Each row below holds a small network's activations on one input, seen along a few directions.
In each table, some parts of the input vary, and every possible input appears once, in random order.
Descriptions start from the smaller parts, as in this example, which fits no table here: values(2) and (point or line(11) or (line(4) and ring(5))).
Shared parts are said once, and a part with two or three values counts as separate values.
In the rows, zero is written as 128.

Other details of the inputs vary at random and push rows far along three fixed directions, the same in every table; ignore that.
These rows show it; all are for the same input, with only those details redrawn:
[115 182  87 116 128 120 133 131 117 120 161]
[113 184  86 113 128 120 133 132 118 120 160]
[143 108 114 109 105 124 148 109 103 147 103]
[168  63 167 174  76 104 138  88 114 145 136]
[142 144 138 184  96  94 120 112 133 117 199]
[148 105 213 184 146 134 127 134 132 133 163]
[144 145 136 181 101  96 123 113 131 120 197]
[118 184  86 114 129 121 134 134 118 123 157]

A family of inputs:
R1: [150 102 108 113 111 137 141  92 117 152 102]
R2: [101 174  83 121 124 103 123 139 138 107 150]
R3: [117  91 112 110 103 110 131 126 119 133  84]
R4: [126  93 112 106 100 121 133 129  97 152  96]
R5: [ 97 131 157 119 175 150 107 163 145 130 101]
R6: [140 103 113 109 103 139 135  98 114 152  97]
R7: [128  92 109 114  94 127 118 118 112 158 100]
R8: [123 177  79 115 133 133 137 125 131 119 163]
R9: [149  97 209 187 158 126 132 124 154 115 146]
R10: [131 106 116 101 113 117 147 108 116 128  80]
R11: [108 176  80 118 123 114 128 127 146 100 152]
R12: [117 184  84 116 127 118 133 131 118 122 161]
R13: [108 162  79 123 115 118 116 152 129 130 163]
R14: [104 139 154 118 176 156 122 161 144 123 100]
R15: [188  98 119  77 108 124 101 118 119  99  90]
R16: [ 99 128 150 114 171 146 120 173 146 124 106]
R17: [150 140 138 186 108  97 125 103 131 117 199]
R18: [117 138 156 117 186 159 130 134 149 122 106]
R19: [140 104 106 104 102 139 147 112 115 144 101]
R20: [131 101 108 110 101 140 133 117 108 149  93]
R21: [134 106 108 105 114 126 136 101 129 138  79]
R22: [147 104 210 179 149 141 129 139 139 135 157]
R23: [221  61 167 142  76 114  91 102 117 114 143]
R24: [137 136 133 190  90  98  99 110 142 130 198]
R25: [134 132 130 188  88 100 110 119 142 119 204]
R26: [131  99 113 107  97 129 141 120 108 147 101]
R27: [104 129 161 119 169 149 128 160 148 121 107]
R28: [104 134 151 121 164 162 115 170 128 141 120]
R29: [118  95 108 106 102 105 130 124 111 133  84]
R30: [126 139 158 119 180 162 145 144 127 133 125]
R31: [120 146 153 117 173 173 131 153 131 136 117]
R32: [147  94 207 185 154 131 130 123 163 113 146]
R33: [134  98 116 114 101 115 145 102 124 125  89]
R34: [115 179  77 128 134 116 126 115 144 100 149]
R35: [ 99 134 149 120 172 150 112 169 143 126 100]
R36: [116 138 163 116 185 147 143 141 136 114 107]
R37: [148 103 104 114 110 140 146  97 112 144  99]
R38: [102 168  83 118 121 116 117 154 121 128 160]
R39: [125  96 116 110 100 108 139 111 115 131  86]
R40: [110 181  78 122 129 119 121 125 143 103 142]
R41: [111 140 162 110 175 158 133 167 119 140 117]
R42: [101 140 155 116 176 153 115 152 146 126 102]
- Changing only one part turns R39 into R41. The same change can be made to R32. Which row results? => R8
- Changing only one part turns R42 into R24. The same change can be made to R15. Which row results? => R23
- What do these inputs look like to the network? => values(2) and (point or (line(4) and line(5)))
- Change only the line(4) part in R36. List by row number the other rows that result. => R10, R29, R39

A family of inputs:
R43: [126  86 128  77 134 129 127 136 110 126  40]
R44: [182  70 159 162  78 125 119  86 116 148 121]
R45: [128 158 119 154 148 133 117 125 145 108 168]
R46: [147 153 158 160 116 126 117 134 136 110 188]
R47: [121  92 216 108 196 161 109 169 154 127  80]
R48: [124 127  73  56 134 141 149 135  83 141  73]
R49: [157  54 149 151  85 108 130 105 126 158 123]
R50: [135 101 104  74 137 139 152 112 119 143  78]
R51: [160 128  87 116  70  96 123  88 115 138 149]
R52: [126 130  53 122  88  86 146 104 110 127 120]
R53: [ 86 189  98 142 136 102 126 133 129 110 162]
R54: [152  87 218 196 152 120 128 126 136 117 158]
R55: [117 118  86 127  76  92 135  85 131 139 129]
R56: [113 167 106 153 135 105 117 152 124 118 181]
R57: [123 148 132 154 136 118  84 141 157  96 152]
R58: [119 141 157 101 177 173 136 172 126 124 122]
R59: [130  88 227 206 131 117 114 138 130 140 160]
R60: [147  81 120 142  74 115 139 117 119 140 125]
R61: [108 182  80 138 138 131 108 149 136 122 173]
R62: [148  99 231 137 199 189 130 140 139 137  88]
R63: [ 94 171 118  75 174 153 116 181 144  97  98]
R64: [129  95 113 151  84 115 130  85 129 143 107]
R65: [152  90 209 170 149 135 115 138 143 136 165]
R66: [159 109 116 131  89  99 142  85 106 127 116]
R67: [ 96 177 115 140 121 125 121 152 136 120 170]
R68: [129  80 133  94 132 153 165 132 122 145  55]
R69: [161 116 108 132  75  96 128  94  96 132 137]
R70: [127 191 107 123 143 115 123 122 145 112 174]
R71: [102 182  86 128 146 111 125 138 151 115 173]
R72: [108 154 135 166 127 131 103 136 138 132 166]
R73: [107 158 136 158 122 109 108 136 145 134 184]
R74: [148  77 134  99 132 166 134 121 106 152  73]
R75: [146 116  81 125  78 105 148  97 123 116 133]
R76: [ 89 181  94  89 196 170 133 162 137 125 104]
R77: [116 175 143  85 182 171 146 155 132 113 110]
R78: [ 94 138  77  63 120 146 163 128 115 141  57]
- What do these inputs look like to the network? => values(4) and (point or (values(2) and line(4)))
- Changing only the values(4) part turns R58 into R48. The same change can be made to R46. Which row results? => R69
- Change only the line(4) part in R73. List by row number the other rows that result. => R49, R51, R65
